These are the activations of a small neural network, seen along a few directions. Each row is one input.
Each table varies a few parts of the input and shows all the possible inputs, shuffled.
A made-up example of a description, with smaller parts first: one of 5 places around a ring, together with either a single point or one of 9 places along a line or (one of 2 separate values, together with one of 6 places along a line).
Shared parts are said once, and a part with two or three values counts as separate values.
In the rows, 128 means zero.

Other details of the inputs vary at random and push rows far along two fixed directions, the same in every table; ignore that.

Table:
R1: [150 137  37  86 128 154 151  87 162 144 107 140 158 153 105]
R2: [110 124 200 137 109 111 109 171  89 135 118 138 108 101 144]
R3: [119 103 120 120 143 150 129  97 161 145 117 216 165 116 152]
R4: [ 91 119 165 149 133 107 109 179  88 127 138 103 100 138 131]
R5: [101 118 146 137 109 161  68 107 130 132 126 127 157 165  97]
R6: [150  99  60 119 146 153 142  84 180 144 133 188 162 117 145]
R7: [129 141  83 125  97 154  73 112 126 128 131  56 151 189  59]
R8: [138 145  58  92  77 148 110 151 104 158  98  57 122 176  76]
R9: [123 132 208 151 154  78 109 156  92 104 142 136 112  83 129]
R10: [ 77 110 136 135 119 142 102 163 100 150 121 128 124 164 126]
R11: [143 139 145 132 177 107 231 112 165 105 138 185 107  80 207]
R12: [155  95  68 117 119 160 159 102 178 155 125 180 140 108 173]
R13: [134 156  82 106  98 152  91 104 124 126 119  47 146 193  53]
R14: [133 139 175 157 130 111  89 125 109 100 155  78 122 123  99]
R15: [117 135 185 158 156  84 150 171  91 107 153 105  84  98 155]
R16: [124 120 184 142 113 102 114 171  97 126 129 122 100  96 143]
R17: [139 119 186 149 160 125 150  75 176  95 146 189 141  88 172]
R18: [138 138  84 117 124 126 108 131 119 133 124 104 142 145  89]
R19: [127 173 176 126 153  80 187 161  91  99 130  89  79 110 140]
R20: [161 118  63 105 116 155 179 100 179 148 112 171 139 115 166]
Each input here is: one of 4 places along a line, together with one of 5 places along a line.
Start at R3 and move only the place on the line of 5, one step at a time. The first step leads to R9. Which rows follow, in order? -> R6, R18, R1
Start at R19 and move only the place on the line of 4, one step at a time. The first step leads to R8. Which rows follow, in order? -> R1, R13

Table:
R21: [103  93  57 139 131 187  96  89 173 153 137 163 179 180 121]
R22: [143 143 188 119 178  83 211 115 149  97 124 197 110  63 191]
R23: [ 98 141 190 136 112 116  95 158  80 119 127  71 102 151 101]
R24: [113 167 169 136 143 104 130 141  92 105 130 100 125 135 103]
R25: [141 146 138 131 155 107 169 119 130 104 144 102 102 118 139]
R26: [162 143 168 131 178  82 226 112 162  88 143 165  96  61 199]
R27: [153 123  56 113 116 142 158 130 144 151 126 125 128 127 142]
R28: [103 159 176 127 130  91  94 171  57 114 126  54 100 150  74]
R29: [135 152 135 136 116  96 120 184  77 120 134  52  85 126 102]
R30: [110 136 134 133 121 156 133 104 147 127 125 138 145 155 137]
R31: [150 165 186 126 125  86  97 134  87 100 124  89 126 103  81]
R32: [107  98 137 143 137 123 101 144 128 130 138 143 128 130 133]
R33: [153 143 180 123 163  87 212 129 133 116 123 203 113  43 199]
R34: [174 123  27 104 108 169 123  66 184 138 124 119 167 151  97]
R35: [128 115 140 146 106 129  33 133 104 126 142  91 149 140  68]
R36: [122 137 109 112 115 125 118 159 100 143 109 115 120 139 105]
R37: [103  91 101 137 138 157  97 111 147 143 139 148 146 157 124]
R38: [136 130  23 117 127 178 148  82 177 140 131 118 160 182 116]
R39: [132 117 162 120 146 128 190 100 176 118 120 201 124  94 199]
R40: [105 112 165 157 114 102  70 194  64 139 141  96 110 116 113]
R41: [114  75  45 126 114 181  95 120 162 172 122 173 157 159 132]
R42: [127 119 136 123 105 139 140 141 125 149 114 150 125 115 158]
R43: [148 123 116 114  99 161 107  80 165 132 116 146 161 132 117]
R44: [113 122 132 124  94 144 107 157 110 146 111 115 115 145 122]
The inputs of R32 and R39 match in every part but one. If R21 is changed in the same way as R32 into R39, which row does it become? -> R30
Describe the family of inputs behind these rows. -> one of 4 places along a line, together with either a single point or one of 5 places along a line
Start at R27 and move only the place on the line of 5, one step at a time. The first step leads to R29. Which rows follow, in order? -> R26, R25, R38
Which other rows does R41 become when the place on the line of 4 takes its other values? List them by row number. -> R29, R36, R44
List by row number the other rows that have the place on the line of 4 in common with R28. -> R22, R24, R31, R33, R36

Table:
R45: [115  97 166 147 152 120 133 128 148 122 139 184 128 103 162]
R46: [141 117  54 102 106 164 109  96 154 153 118 122 159 159 101]
R47: [155 173 249 155 151  52 147 139  96  74 152 111  86  55 138]
R48: [125 110 168 153 147 123 120 120 132 129 139 178 136  90 164]
R49: [153 115  80 109 127 141 179 103 173 144 118 183 134 103 175]
R50: [106 122 193 138 123 126 105 142 107 125 120 140 124 117 141]
R51: [120 109  40 108 114 173 137 125 153 159 117 127 142 175 131]
R52: [116 162 191 156 129  88  96 159  77  94 145  49 101 137  87]
R53: [136 124  99 120 146 142 176  77 181 126 135 173 147 129 157]
R54: [132 126  67 107  97 153  93 136 125 152 106  97 150 169  78]
R55: [126 133 107 117  98 131  83 172  76 136 117  59 118 152  74]
R56: [133 143 140 127 162 114 191  93 164 118 133 186 124 104 175]
R57: [107 134 110 126 113 137  94 172  80 133 124  55 115 173  80]
Describe the family of inputs behind these rows. -> either one of 3 separate values or (one of 2 separate values, together with one of 5 places along a line)
